Questions about the grid below. Indices start at 0.
1) Report the entry at row 2, column 1.
2) Report the bottom entry of the column that holds the largest entry.
3) Report the minimum.
4) Report the entry directly below -37.
5) Report the entry in row 0 and column 2.
6) Report the entry in row 1 and column 0.
7) Report the maximum.
8) Report the top entry of the column that holds the smallest entry.
-18	-2	10	-2	10	20
-3	-17	-23	-11	-23	-36
11	22	-2	-5	-4	32
-30	-32	-15	-10	-3	-45
22	-10	-31	-12	-37	-31
-40	-16	1	-10	12	-15
27	-11	-29	-14	-35	-25
23	2	-16	-9	-22	-4
-26	-30	-16	-8	-10	-44
-40	-15	3	-9	11	-9
-26	-3	12	-2	14	20
1) 22
2) 20
3) -45
4) 12
5) 10
6) -3
7) 32
8) 20

Read these off the array that follows.
1) Find the entry just left of -6.76.
2) Find the median entry.
3) Find the entry just left of the centre entry.
4) Find the smallest entry.
[[-15.58 -16.36  15.28  22.78  19.14  -6.76 -15.97  26.09   3.15  10.17
    9.98]
 [ 19.61   9.41  -7.64  -3.24 -11.02  12.14  12.50  -6.00   2.19  -3.80
   -3.99]
 [  4.89   5.37   4.65   4.89   4.32   5.50   5.18   5.19   4.30   4.62
    3.88]
 [  7.66   8.98  -1.79   2.73   1.70  11.59   6.96  -1.21  -2.20  -0.98
   -1.45]
 [ 25.18  22.45 -16.69 -17.46 -14.07  16.51  19.55 -21.89   0.07  -6.85
   -7.58]]
1) 19.14
2) 4.30
3) 4.32
4) -21.89

data =
-245.53,131.78,-42.79,34.55,-34.67,144.17
101.28,-114.99,-14.83,-65.64,79.54,49.17
154.69,-82.84,39.29,-14.61,51.04,41.15
-63.84,197.02,57.65,105.50,-52.08,-10.97
-141.24,120.98,-43.89,38.50,16.82,50.32
204.97,-34.50,120.29,32.61,19.30,-75.37
13.92,-93.46,-107.73,-108.68,95.50,173.31
-137.89,10.21,-49.61,-49.03,45.92,103.84
189.21,40.58,153.01,31.59,0.52,-73.92
-80.28,243.71,48.08,128.80,-64.08,-71.29
-47.01,-101.31,-64.90,-114.38,96.79,162.05
61.44,165.08,163.64,128.37,-58.56,-132.38
-119.29,114.95,-47.28,83.69,-0.41,49.81
Indices start at 0.
The entry in the top-left corner?
A: -245.53
The entry at row 0, column 2: -42.79
The entry just left of 41.15?
A: 51.04
The entry in row 1 and column 1 is -114.99
The entry in row 1 and column 0: 101.28
The entry directly above 162.05?
A: -71.29
The top-right entry?
A: 144.17
The entry just right of 57.65 is 105.50
The entry in the bottom-left corner?
A: -119.29
The entry at row 2, column 0: 154.69
The entry in row 0 and column 1?
A: 131.78
The entry just left of 128.80 is 48.08
The entry directly above the largest entry: 40.58
The entry directly below 165.08?
A: 114.95
The entry directly above 173.31?
A: -75.37
The entry at row 1, column 2 is -14.83
The entry just right of -34.50: 120.29
The entry just right of 114.95?
A: -47.28
The entry directly above 79.54: -34.67
The entry directly above -80.28 is 189.21
The entry just left of -114.38: -64.90
The entry directly below -58.56?
A: -0.41
The entry directly above 189.21?
A: -137.89
The entry directly below 38.50 -> 32.61
The entry directly above -101.31 is 243.71
The entry directly above 16.82?
A: -52.08
The entry directly below -71.29: 162.05
The entry in the bottom-right corner?
A: 49.81

Read these off the row that follows.
1) Give the entry just right of 12.9.
2) Give the entry just right of 2.1.
[ -3.4   2.1  85.5  71.2  27.9  12.9 -78.5  44.9]
1) -78.5
2) 85.5

Read these off the array that follows.
1) Report the first entry in reading order.
2) Report the entry just left of -0.19.
3) Report the entry just right of the smallest entry.
[[0.02, -0.05, -0.10, -0.17, -0.18, -0.08], [0.08, 0.05, 0.17, -0.08, -0.04, -0.11], [-0.02, 0.01, -0.14, -0.03, -0.16, -0.05], [0.03, 0.05, -0.17, -0.09, 0.16, -0.01], [0.01, -0.05, 0.15, -0.03, 0.01, -0.01], [-0.02, 0.06, -0.01, 0.09, -0.20, -0.07], [0.07, 0.03, -0.04, -0.16, 0.08, -0.06], [0.01, 0.08, 0.03, 0.04, -0.29, -0.13], [0.08, 0.12, 0.09, -0.03, 0.02, -0.11], [-0.05, 0.00, -0.21, 0.03, -0.07, 0.01], [-0.01, 0.06, 0.03, 0.07, 0.15, 0.02], [-0.12, -0.09, -0.19, 0.09, 0.00, 0.11], [-0.06, -0.02, -0.16, 0.04, 0.01, 0.05], [0.05, 0.02, -0.04, -0.11, 0.15, -0.02], [0.01, 0.11, -0.01, 0.07, -0.20, -0.11]]
1) 0.02
2) -0.09
3) -0.13

Questions about the array below.
1) Give the entry just left of the largest entry.
2) Give the entry just right of the centre entry.
3) Give the entry just right of 4.1.
4) Give the entry at the centre.
[[ -0.6  -4.3  -2.5 -10.1   9.7  -0.1  -2.1   0.3  -4.7  -2.1 -10.5  -7.1
    0.2]
 [ 29.7  74.6   9.8 -11.7  16.1 -22.4  56.6 -56.2 -17.9 -21.5  42.5 -36.4
   27.6]
 [  3.8  10.9   2.3  -0.3  -3.2   4.1  -0.4 -12.1  -6.9  -5.2   2.7  -0.6
    7.2]
 [ 23.8  83.7   7.8 -23.2  17.4 -23.1  74.7 -71.3 -22.1 -17.5  48.1 -46.0
   38.1]
 [ 31.5  84.1   1.2 -14.4  19.8 -19.3  72.2 -60.8 -26.0 -18.1  46.0 -41.6
   39.4]
 [  4.6  -0.5   4.6 -10.0  -7.4   4.5  -0.9  -7.5  -0.4  -3.2   0.7  -1.8
   -4.2]
 [-11.6  -0.6  -9.6 -28.4  -4.6 -11.4 -15.8 -17.5 -14.0  23.7  11.0  -4.4
   -9.3]
 [ -4.8  -3.4  -2.6  -3.4   9.9   6.0  -0.6  -3.6  -4.2   6.0   8.3   2.1
   -5.7]
 [  1.6  40.5  -3.6  -5.9  15.6 -13.5  32.4 -30.3 -10.9 -10.2  18.2 -20.6
   13.4]]
1) 31.5
2) -60.8
3) -0.4
4) 72.2

Questions about the matrix below. Indices start at 0.
1) Find the entry directly below the smallest entry.
2) Find the entry in the bottom-right corner.
3) Find the maximum.
4) Find the entry at row 1, column 1.
5) Find the minimum.
6) Find the entry in row 0 and column 0.
[[-49.2  13.0 -82.2  31.3]
 [-45.3  20.9 -44.9  15.3]]
1) -44.9
2) 15.3
3) 31.3
4) 20.9
5) -82.2
6) -49.2
